These are the activations of a small neural network, seen along a few directions. Each row is one input.
In each table, some parts of the input vary, and every possible input appears once, in random order.
Descriptions start from the smaller parts, as in this example, which fits no table here: one of 8 places around a ring, together with either a single point or one of 9 places along a line or (one of 2 separate values, together with one of 6 places along a line).
Shared parts are said once, and a part with two or three values counts as separate values.

Other details of the inputs vary at random and push rows far along two fixed directions, the same in every table; ignore that.

Rows:
x1: [ 23 -30  -6  20  71 -16   4 -19 -18  10  -1   6  19  26 -23   3 -23]
x2: [ 13  38  40  33 -54   4  18 -19   3 -47  55  33 -65 -28  72  42  -3]
x3: [  4 -18  22  -7  27 -20   2  26  -5 -26  19 -44  15  32 -53  -9 -28]
x4: [ -5  18  -6  -2 -92  40  12 -18 -19 -32  34  13 -40 -31  49  30  14]
x5: [ -5 -19  32  -3  -4  -8  -4  20  -2   8  17 -44  22  22 -57 -26 -31]
x6: [ 18  11 -12  19 -65  51  17 -49 -20   9  16  53 -16 -32  47  48  42]
x7: [ 20 -18 -28  11  44   3  -4  -6  -7  34  -1 -30  39  22 -40  26  -8]
x8: [-30 -41  29   7   8  -6 -23   3  13  -5  30 -50   3  33 -17 -17 -30]
x9: [ -7 -48  17  21  32   0 -17 -21  17  40   8 -13  20  23 -18  -3  -6]
x10: [ -42   35  -44  -67   48  -51  -34   43   44    8 -107   59   -5  -31
   29  -66   30]
x11: [-86  31 -24 -75 -12 -44 -54  58  52  -8 -91  13 -29 -50  55 -90  17]
x12: [ 11 -30  26  15  27  -4  -2  -5   3  47   2 -13  37  16 -67 -13  -9]
x13: [  1  -9  -9 -10   1   7  -9  29   8   1  23 -68  24  27 -33   2 -18]
x14: [  9 -12 -11   2  18  -5  10  16 -25 -14  15 -55  12  35 -31   1 -41]
x15: [ 31  20  17   8 -30  23  43 -29 -16  -6   5  52  -8 -17   1  17  44]
x16: [ -59   43  -50  -74   35  -60  -43   54   37  -50 -101   36  -42  -31
   76  -88    0]
x17: [ -2 -36  31  21  23   3 -13  -8  10  45  -2 -20  38  12 -39  -4  -2]
x18: [ 43  29 -36  25 -30  36  39 -46 -59  -6  -5  63 -24 -23  37  50  29]
x19: [ 13  33  19  -8 -65  25  38  -5 -25 -44  16  31 -35 -25  18  11  25]
x20: [ 15 -14 -23   8  33  10  -8   4   6  49   8 -31  47  13 -39  12   5]
x21: [  4 -11 -16  -1  14  -1  -3  21  -9 -13  25 -67  18  30 -35  14 -32]
x22: [ 31  26  32  56 -30  12  31 -47  13   0  35  77 -31 -24  67  57  23]
Each input here is: one of 2 separate values, together with either a single point or one of 10 places around a ring.
Q: The inputs of x21 and x7 match in every part but the choice among 2 separate values. If x8 is changed in the same way as x21 into x7, which row does it become?
A: x9
Q: Change only the choice among 2 separate values in x15. List by row number the other rows that result.
A: x19

Rows:
x23: [  9 -21  42  16  21   4   0   7   4  17  22 -21  27  28 -44  -3 -15]
x24: [ -3  41 -42 -29 -26   2   6  -2 -11 -10 -56  58 -22 -42  39 -17  38]
x25: [-12  48 -29 -36 -22 -16   8  11  -1 -45 -45  50 -48 -40  59 -22  22]
x26: [  7 -26  18  19  42 -11  -6   9  -5 -11  33 -50  12  42 -27   8 -48]
x27: [ 28  -3  12  34 -39  34  24 -48 -21  12  28  36 -10 -13  10  43  25]
x28: [ -4 -30   1  -6   8  10 -11  29 -13  -2  37 -89  35  43 -62  -2 -37]
x29: [-35  11 -26 -55  59 -43 -29  56  32   5 -68 -10  19   5 -18 -64  -6]
x30: [-48  37 -24 -46 -70  -8 -18  18  30 -21 -42  24 -46 -56  68 -34  32]
x31: [ 20   3  31  39 -44  16  22 -35 -15 -26  51  22 -36  -7  38  40  -4]
x32: [ 23   8  37  30 -41  23  28 -26 -23 -24  44  25 -22  -6  12  31   6]
x33: [ 29   0   5  40 -30  28  22 -46 -12  13  35  26 -11 -14  24  54  21]
x34: [ 20 -25 -11  24  45   3  -1  -7  -6  25  20 -35  36  32 -34  27 -20]
x35: [-53 -11  -7 -46  66 -50 -48  48  60  43 -74 -12  31  -1 -20 -79   0]
x36: [ 19 -29  -7  17  31   9   3 -12 -18  22  15 -23  34  29 -46  17 -13]
Q: Describe the family of inputs behind these rows.
A: one of 2 separate values, together with either a single point or one of 6 places along a line
Q: The inputs of x36 and x27 match in every part but the choice among 2 separate values. If x34 is changed in the same way as x36 into x27, which row does it become?
A: x33

Rows:
x37: [-12 -15 -19   3  80 -17 -21   8  33  23 -25 -16  28  16 -22 -24 -21]
x38: [-16 -21 -23 -10  46  -2 -20  14  24  50 -29 -34  42  23 -51 -26  -1]
x39: [ -46   54  -34 -101  -65  -62  -32   73   20  -46  -57   26  -46  -49
  122  -40   45]
x40: [ -2  -6 -20 -21  58 -18 -10  31   7   6 -27 -31  32  19 -59 -36 -25]
x41: [ 50 -10  28  42 -50  47  40 -42 -50   5  57   6  12   3 -45  57  10]
x42: [ 37 -18  40  64 -24  43  31 -61 -19  17  56  24  -4   2 -10  64   5]
x43: [-45  49 -50 -46 -16 -12 -32   8  47  17 -86  85 -29 -72  98 -36  60]
x44: [-25 -24  28   5  58 -14 -13  15  46  35 -12 -26  33  21 -51 -45 -18]
x45: [ 33  61 -60  -9 -82  38  35 -40 -63 -40 -21  91 -57 -55  89  50  59]
x46: [ 40  -5  50  41 -76  16  30 -12 -57 -41  98 -45 -25  19  11  65 -32]
x47: [-17  -8   9   2  69 -22  -8  18  33   1 -24 -18  18  23 -44 -40 -28]
x48: [-40 -49  32 -27   5 -32 -30  42   4 -22  23 -87  10  40 -28 -46 -48]
x49: [ 43  -7  19  56  -2  33  31 -53 -24  -5  45  24 -11   8 -10  57  -6]
Q: Describe the family of inputs behind these rows.
A: either one of 3 separate values or (one of 2 separate values, together with one of 5 places around a ring)
Q: Change only the place on the ring of 5 in x40. List by row number the other rows that result.
A: x37, x45, x47, x49
